[[123 126 130 136 134 117 133 119 133 129 113 134 102 109 135 123]
 [128 134 123 120 118 121 126 131 132 122 129 114 118 127 129 124]
 [130 124 132 136 122 134 130 135 129 127 133 123 127 141 130 129]
 [122 138 125 130 136 124 131 139 126 140 124 134 140 136 125 125]
 [125 132 133 135 126 133 129 118 125 121 130 128 126 135 137 126]
 [125 131 127 141 133 120 130 119 126 126 125 120 118 131 121 129]
 [127 135 132 133 119 120 124 116 127 126 121 136 120 126 118 128]
 [133 132 127 133 124 129 122 129 131 135 129 121 117 140 126 127]] → 129

[[143 120 134 133 110 148 119 142 112 137 149 109 111 122 152]
 [149 152 100 102 108 119 153 123 136 122 103 109 121 110 120]
 [115 133 126 135 136 110 120 118 100 103 121 131 134 114 110]
 [142 127 144 101 130 107 113 117 144 133 129 149 128 109 120]
 [156 132 155 137 136 148 150 132 141 117 144 111 112 112 120]
 [155 146 156 151 114 150 121 135 105 119 122 132 111 142 129]
 [101 114 118 138 145  98 158 107 124 139 100 127 138 105 125]
 [157 146 111 149 157 126 132 108 155 119 154 147 109 101 141]
 [120 122 111 131 137 157 137 106 148 140 147 157 135 100 102]
 [104 135 151 136 127 155 128 125 131 155 130 146 120 104 158]] → 141

[[132 133 135 136 133 121 135 139 145]
 [132 133 137 137 132 120 137 140 147]
 [125 124 130 125 122 130 132 123 123]
 [116 114 141 120 105 134 147 113 115]
 [119 117 137 121 111 133 141 116 118]
 [131 132 131 133 133 123 130 136 139]
 [128 128 128 128 127 128 128 127 128]
 [128 128 128 128 128 128 128 128 128]
 [132 133 137 137 132 119 138 140 148]
 [124 124 131 125 122 130 132 123 123]] → 128

[[127 118 104 124 131 116 126 123 137 118 121 134 132]
 [111 122 109 130 122 132 133 118 126 109 117 129 129]
 [136 120 126 137 124 131 124 133 133 119 113 112 138]
 [149 129 127 117 135 124 128 133 119 123 115 113 132]
 [127 134 129 129 131 140 138 127 124 126 143 114 128]
 [111 122 108 129 122 132 133 118 126 109 117 129 129]
 [129 125 117 119 132 110 126 132 128 126 116 139 127]
 [114 114 120 129 109 139 126 125 143 133 120 132 121]] → 129

[[137 130 123 127 118 112 116 142 108 134 135 117 142]
 [132 132 131 114 104 123 116 153 112 136 135 114 134]
 [131 125 119 145 149 120 120 117 129 123 126 135 132]
 [119 127 136 122 130 147 122 133 147 125 122 136 113]
 [121 127 133 125 132 142 121 131 143 125 123 135 117]
 [127 131 135 114 110 134 118 148 125 133 130 122 126]
 [129 125 122 143 148 124 120 118 133 122 125 136 129]
 [137 128 120 135 128 109 116 134 110 130 134 120 142]] → 126

[[126 130 114 138 109 133 142 133 123 113 103]
 [119 130 119 143 121 137 144 126 113 127 111]
 [116 128 111 130 108 138 113 121 123 123 119]
 [118 129 108 138 110 142 117 127 127 120 118]
 [128 130 112 141 112 138 139 131 125 108 107]] → 119

[[137 134 141 130 130 127 127 134 125 104 130 118 127 128 132]
 [131 118 131 130 120 129 121 129 122 151 122 136 130 131 136]
 [125 140 124 125 118 117 117 124 123 131 125 128 114 144 132]
 [141 154 147 142 137 122 118 144 119 119 144 124 116 105 100]
 [123 117 121 124 145 115 123 128 131 157 127 140 142 128 111]
 [123 133 118 124 114 113 119 129 132 153 133 137 139 127 118]] → 100

[[129 131 143 134 102 136 119 138 143 128 129 110 131 134 152]
 [133 135 116 132 124 128 124 136 139 126 125 124 135 123 112]
 [124 126 122 126 130 130 123 125 137 113 129 119 128 123 116]
 [130 128 131 127 127 137 127 123 128 108 129 128 126 129 134]
 [135 125 120 127 123 122 125 129 124 110 123 119 123 123 116]] → 116

[[129 128 128 129 130 127 128 129 130 129 129 128 129]
 [128 121 128 130 126 126 145 116 153 110 116 126 129]
 [129 127 128 126 128 128 130 129 128 128 129 127 126]
 [128 127 128 127 128 126 128 127 128 127 128 143 127]
 [126 128 108 128 129 145 127 128 129 128 128 130 128]
 [128 128 128 128 129 129 129 128 129 127 127 128 128]
 [128 128 127 128 129 128 129 128 128 127 128 128 128]
 [130 128 128 128 113 124 129 128 127 128 128 128 129]] → 128
---
[[133, 143, 105, 133, 112],
 [124, 145, 117, 128, 154],
 [113, 119, 116, 128, 111]] ⇒ 133, 111

[112, 123, 154, 125, 129] ⇒ 112, 129

[106, 99, 142, 133] ⇒ 106, 133

[153, 131, 122, 148] ⇒ 153, 148

[[129, 137, 132, 106, 130],
 [123, 137, 130, 115, 137],
 [147, 113, 146, 150, 126]] ⇒ 129, 126

[131, 113, 127, 149, 122, 150, 139] ⇒ 131, 139
